Each row below holds a small network's activations on one input, seen along a few directions.
In each table, some parts of the input vary, and every possible input appears once, in random order.
Descriptions start from the smaller parts, as in this example, which fits no table here: line(4) and (point or ring(11) or (values(3) and ring(8))).
Shared parts are said once, and a part with two or three values counts as separate values.
(in the rows, 128 means zero)

A family of inputs:
x1: [168, 129, 110, 94, 103, 137, 129, 178, 144, 90, 144, 89, 163, 133, 157]
x2: [119, 153, 169, 181, 122, 96, 115, 162, 148, 153, 109, 135, 102, 163, 188]
x3: [106, 91, 191, 118, 114, 112, 172, 101, 106, 182, 119, 68, 129, 159, 134]
x4: [131, 185, 65, 109, 86, 177, 150, 124, 156, 80, 115, 141, 94, 82, 113]
x5: [130, 129, 130, 180, 148, 91, 82, 164, 126, 149, 134, 153, 154, 159, 148]
x6: [114, 76, 143, 128, 163, 121, 169, 87, 119, 116, 147, 129, 118, 103, 97]
x7: [115, 125, 109, 151, 180, 121, 74, 140, 122, 131, 117, 182, 138, 126, 138]
x8: [109, 120, 130, 113, 134, 143, 140, 46, 91, 156, 136, 154, 113, 104, 36]
x9: [157, 135, 136, 113, 59, 146, 158, 172, 169, 102, 113, 62, 107, 131, 203]
x10: [145, 117, 77, 80, 124, 162, 122, 157, 144, 77, 136, 115, 143, 106, 147]
x11: [140, 82, 184, 114, 142, 107, 155, 103, 88, 147, 145, 113, 166, 141, 98]
x12: [102, 194, 93, 154, 162, 123, 71, 103, 124, 152, 119, 194, 110, 128, 77]
Question: What is each input in this table made of?
Answer: values(3) and line(4)
Question: The inputs of x3 and x8 match in every part but the line(4) part. If x9 is changed in the same way as x3 into x8, which row does it become?
Answer: x4
Question: Which other rows does x1 become when the values(3) part takes its other values? List them by row number.
Answer: x5, x11

A family of inputs:
x13: [125, 118, 128, 160, 145, 112, 106, 110, 123, 133, 144, 159, 135, 126, 101]
x14: [121, 131, 137, 159, 130, 118, 117, 87, 125, 142, 124, 151, 102, 119, 105]
x15: [133, 98, 134, 128, 132, 124, 110, 114, 109, 148, 141, 127, 149, 139, 106]
x16: [118, 96, 143, 111, 152, 126, 116, 110, 108, 150, 123, 126, 131, 122, 124]
x17: [132, 117, 146, 133, 126, 129, 122, 91, 117, 160, 120, 114, 119, 120, 107]
x18: [134, 95, 163, 99, 140, 131, 142, 116, 108, 123, 135, 119, 133, 131, 118]
x19: [141, 165, 103, 137, 82, 131, 142, 212, 176, 90, 113, 92, 131, 138, 221]
x20: [123, 111, 163, 118, 127, 122, 162, 116, 111, 135, 134, 109, 144, 141, 112]
x21: [165, 175, 103, 130, 75, 136, 124, 199, 185, 95, 115, 85, 107, 142, 209]
x22: [150, 148, 102, 124, 96, 146, 119, 214, 178, 81, 113, 103, 121, 131, 227]
x23: [103, 135, 140, 155, 154, 111, 135, 117, 125, 149, 136, 151, 123, 140, 109]
x24: [126, 145, 105, 128, 144, 136, 117, 118, 115, 127, 139, 162, 143, 115, 85]
x25: [115, 156, 108, 120, 129, 143, 126, 96, 119, 137, 121, 151, 108, 112, 90]
x26: [113, 110, 138, 145, 160, 119, 114, 105, 120, 131, 122, 166, 118, 119, 120]
x27: [139, 97, 140, 112, 127, 120, 138, 115, 113, 124, 153, 108, 146, 130, 99]
x28: [112, 141, 120, 101, 157, 136, 120, 117, 108, 126, 125, 167, 123, 119, 105]
x29: [115, 111, 138, 128, 139, 117, 144, 108, 108, 159, 122, 118, 139, 140, 118]
x30: [154, 150, 81, 134, 82, 136, 113, 212, 185, 83, 129, 94, 135, 132, 209]
x31: [143, 111, 151, 117, 116, 132, 153, 93, 116, 133, 130, 102, 118, 122, 100]
x32: [98, 152, 117, 122, 148, 134, 140, 107, 112, 133, 121, 157, 137, 121, 95]
Question: What is each input in this table made of?
Answer: values(4) and (point or line(4))
Question: The inputs of x19 and x22 match in every part but the values(4) part. If x32 is changed in the same way as x19 into x22, which row does it become?
Answer: x28
Question: Which other rows does x15 become when the line(4) part takes its other values? List them by row number.
Answer: x13, x24, x27
Question: Which other rows does x20 become when the values(4) part takes its other values? List them by row number.
Answer: x18, x27, x31
